A small network was shown many inputs. Here are its activations along a few directions, one row for each input.
Each table varies a few parts of the input and shows all the possible inputs, shuffled.
Descriptions start from the smaller parts, as in this example, which fits no table here: one of 8 places around a ring, together with either a single point or one of 9 places along a line or (one of 2 separate values, together with one of 6 places along a line).
Shared parts are said once, and a part with two or three values counts as separate values.
(in the rows, 128 means zero)

Table:
R1: [120  66 122  73 119 220  51 167  96 123 102]
R2: [131 120 138  94  89  82  95  89 158 161 106]
R3: [131 165  93 140  93 105  76  97 129 158 112]
R4: [109 110  69 124 227 185 140 140 227 151 142]
R5: [116 115 176 208 166 118 133 152 127  65 159]
R6: [ 63 121 137 177 184 156 193 124 137  96 129]
R7: [108 142  77 120 225 178 206 169 205  96 127]
R8: [133 150 141  93  76  92 179 127 117 117 160]
R9: [149 144 104 115 125 104  92  82 100 166 149]
R10: [146 161 147  98 112 127 101  90 121 186 158]
R11: [135 186  99 140  91  89 149 129 101 105 104]
R12: [132 142 145  94  87  67 168 124 132 108 101]
R13: [127 139 124 119 101  75  86 120 138 185  83]
R14: [178  58 138 167 124 180  84 139 124 139 129]
R15: [181  90 156 165 122 170 144 161 105  74 114]
R16: [ 62  87 125 180 184 163 129  98 156 155 147]
R17: [122  99 138  70 116 214 112 190  77  56  85]
R18: [152 166 110 115 122  88 165 113  73 112 139]
R19: [134 128 134  92  81 107 107  92 142 170 166]
R20: [148 183 153 100 109 109 173 125  93 133 149]
R21: [129 162 130 120 100  59 158 155 111 131  78]
R22: [112  83 159 209 166 129  74 131 147 129 176]
Question: The inputs of R12 and R2 match in every part but one. If R8 is changed in the same way as R12 into R2, which row does it become?
Answer: R19
Question: What do these inputs look like to the network?
Answer: one of 2 separate values, together with either one of 5 places along a line or one of 6 places around a ring

Table:
R23: [115 129 152 135 141 137 195 156 129  84 124]
R24: [134 103 128 129 135 147  71 117 167 177 139]
R25: [109 114 104  84 137 168  89 136 139 162 102]
R26: [178 145 143  86  27  66  95  94  69 169 102]
R27: [134 156  96 109 148 150 192 148 140 101 125]
R28: [114 138 107 144 169  93 144 103 187 156 152]
R29: [139  84 141 174 118 152  82 153 104  96 119]
R30: [106 133 139 183 165 104 155 102 135 138 172]
R31: [139 211 137  92  56  27 147 105  97 136 130]
R32: [125 138 148 190 160 112 163 146 120  92 122]
R33: [126  95 148 169 125 156  78 101 121 142 159]
R34: [128  79 154 111 118 170 108 159 106  86 120]
R35: [149 117 112  79 138 186 109 155 107 114 119]
R36: [ 95 150  83 107 154 125 164 116 172 139 107]
Question: The inputs of R25 and R36 match in every part but one. If R29 is changed in the same way as R25 into R36, which row does it become?
Answer: R32
Question: What do these inputs look like to the network?
Answer: one of 2 separate values, together with either a single point or one of 6 places around a ring

Table:
R37: [149 110 145 112 101 126  89 109 124 167 137]
R38: [135 118 118  74  93 155  90 136 110 129 110]
R39: [127 180  97  94 142 111 163 116 139 145 129]
R40: [123 120 132 126 109  97  86 106 140 176 114]
R41: [ 87  77 111 182 220 198 135 160 191 106 124]
R42: [136 126 128 170 112  90  99 109 126 147 120]
R43: [130 143 124 166 127  92 115  88 126 160 159]
R44: [131 164  98  96 127 108 149 140 139 132  90]
R45: [154 151 110  83 120 134 151 146 121 123 115]
R46: [124 145 149 161 118  73 140 133 127 109 124]
R47: [120 137 102  92 109 108 107 118 156 156 103]
R48: [118 150 129 130 116  90 180 132 126 108  99]
R49: [148 135 162 147 110 100 143 137 110 101 147]
R50: [146 126 115  78 101 135 109 122 138 147 127]
R51: [111  64 124 168 217 222 138 163 172  95 147]
R52: [136 127 166 144 100 120 123 151  82  84 129]
R53: [142 143 112  79 112 153 131 161  93 107  99]
R54: [129 132 143 113  99 136 163 152  81  83 108]
R55: [117 136 128 122 123 100 102  85 140 190 153]
R56: [150 109 148 152  95 137  81 123  82 122 125]
R57: [114 167 127 127 131  94 194 108 127 121 139]
R58: [119 162 146 157 133  76 155 110 127 122 163]
R59: [ 84  96 111 182 231 201 150 138 193 121 163]
R60: [141 140 141 115 109 117 182 137 109 100 124]
R61: [161 116 142 156 104 117 102 111 109 138 143]
R62: [115 153 100  89 123 110 121  95 156 170 143]
R63: [139 103 151 108  92 146  69 122  96 149 119]
R64: [ 99  53 127 160 212 238 117 176 143  76 130]
Question: The inputs of R62 and R50 match in every part but one. If R59 is changed in the same way as R62 into R50, which row does it become?
Answer: R51
Question: What do these inputs look like to the network?
Answer: one of 4 places along a line, together with either a single point or one of 6 places around a ring
Question: Change only the place on the ring of 6 in R45. List by row number the other rows that result.
Answer: R37, R49, R50, R60, R61
